A small network was shown many inputs. Here are its activations along a few directions, one row for each input.
Each table varies a few parts of the input and shows all the possible inputs, shuffled.
A made-up example of a description, with smaller parts first: one of 8 places around a ring, together with either a single point or one of 11 places along a line or (one of 3 separate values, together with one of 6 places along a line).
Shared parts are said once, and a part with two or three values counts as separate values.

Other details of the inputs shift rows strongly along two fixed directions, in all tables alike. That doesn't count.

Rows:
row 1: [-63 -18 -25  83  13 -33 -22 -15 -11  56 -13]
row 2: [ 23  16   7 -39 -18  31  12  -6  24 -31  20]
row 3: [ 20  -2   4 -20  68 -73  61  -3 -69  45 -52]
row 4: [-49  -5 -34  61  20 -50 -18 -52  -7  44  -4]
row 5: [ 12   0   6 -46   5  40  -2  46  18 -22  -4]
row 6: [-58 -13 -16  71   9 -58 -18 -39 -18  41 -10]
row 7: [ 60  20  23 -26  40  19  13  21  10 -30 -13]
row 8: [-23   8 -38  39 -29  42 -36  -2  52 -22  29]
row 9: [ 45   5  30 -40  -9  -4  22  15 -14 -47 -14]
row 10: [ 60  32  29 -30   5   6  20 -12  -3 -38   3]
row 11: [ 27  -4  35 -15  36 -95  44 -25 -75  36 -44]
row 12: [-58 -27 -33  54   0 -56 -15 -13 -17  50 -17]
row 13: [ 26  18  34  -8 -29  23  -3   5   9 -43  13]
row 14: [-34 -12 -16  -2 -45  55 -34 -10  36  10  50]
row 15: [ 17  -1  21 -53 -32  36   0  17  -6 -15  26]
row 16: [-70 -33 -33  58  -2 -32 -24  -2 -14  63 -19]
row 17: [-41 -12 -14  50   9 -37 -26 -50 -24  70  13]
row 18: [ 17   1  10 -27  56 -91  56 -26 -68  29 -43]
row 19: [ 46  -2  36 -42  18  12  11  47  -6 -27 -26]
row 20: [ 57  13  57 -26  -8  11  14   7 -26 -27   9]
row 21: [-40  -5 -37   9 -36  43 -26 -13  53 -16  33]
row 22: [  3  -7  -5  -4  72 -47  29 -12 -21  49 -33]
row 23: [-35  -3 -47  17 -31  45 -22   1  57 -13  31]
row 24: [ 51  13  43 -18  29  14  11  36   0 -36 -18]
row 25: [ 52  15   5 -40  25  25  43  15   5 -25 -10]
row 26: [ 38  20  -1  -3   4  44   5  15  23 -35   4]
row 27: [-51  -7 -22  -7 -59  40 -37   4  33  -5  33]
row 28: [-37 -25   2   5 -69  45 -51  12  16   6  37]
row 29: [ 42  14   5 -50   6   4  37  25  -7 -38  -9]
row 30: [-37   0 -22  50 -48  44 -43  15  49 -30  29]
Description of these inputs: one of 5 places around a ring, together with one of 6 places along a line.
Changing only the place on the ring of 5 turns row 21 into row 4. The same change can be made to row 2. Which row results?
> row 10
Change only the place on the ring of 5 in row 25. List by row number the other rows that result.
> row 1, row 3, row 16, row 26
Change only the place on the line of 6 in row 18. List by row number the other rows that result.
> row 3, row 5, row 15, row 27, row 29

Rows:
row 31: [ 71  24  25 -32   9  70  21  61  23 -66  -5]
row 32: [-15  -2 -17  65  -5  25 -27   1  29   0   7]
row 33: [-50 -11 -21  55 -19  -6 -41  -4  35  -7   0]
row 34: [-60 -20  -2  21 -14  19 -53  12  18  38  10]
row 35: [-44 -16   6  40 -23   9 -60 -15  21  24  19]
row 36: [-67 -18 -31  35  -8   5 -35  23  29   4  -8]
row 37: [-43 -21   1  44 -60   0 -41  -8  -4  13  21]
row 38: [ 71  25  21 -61  69 -63  85 -17 -39 -23 -47]
row 39: [  2 -13   0 -39 -50  36   1  29  -3 -11  12]
row 40: [-24 -15  10  -2 -49  21 -18  30  -8   0  11]
row 41: [-57 -20 -27  10 -55  10 -15 -25   2  26  34]
row 42: [ 72  24  42 -91 -10  62  23  15  26 -63  27]
row 43: [ 74  18   2 -51  10  71  27  53  27 -58   1]
row 44: [  76   44   26  -55  -14   41   21   16   32 -104    7]
row 45: [ -22  -18  -28    5   73 -102   35  -17  -47   62  -59]
row 46: [ 53  19  44 -25  59 -72  37 -47 -59  21 -20]
row 47: [ 20 -12  19 -36  69 -69  34 -12 -58  60 -35]
row 48: [-37  -1 -51  40   0  30  -9 -16  35  21  22]
row 49: [-16  14 -33  54  -6  23 -20 -19  30   2  23]
row 50: [  -4   -2   12   23   25 -109   35  -62  -89   61  -20]
What do these inputs look like to the network?
> one of 4 places along a line, together with one of 5 places around a ring
Changing only the place on the line of 4 turns row 37 into row 33. The same change can be made to row 39. Which row results?
> row 45
A walk changes only the place on the ring of 5. It starts at row 42 and steps to row 47. List the rest of the walk in order.
> row 34, row 35, row 46
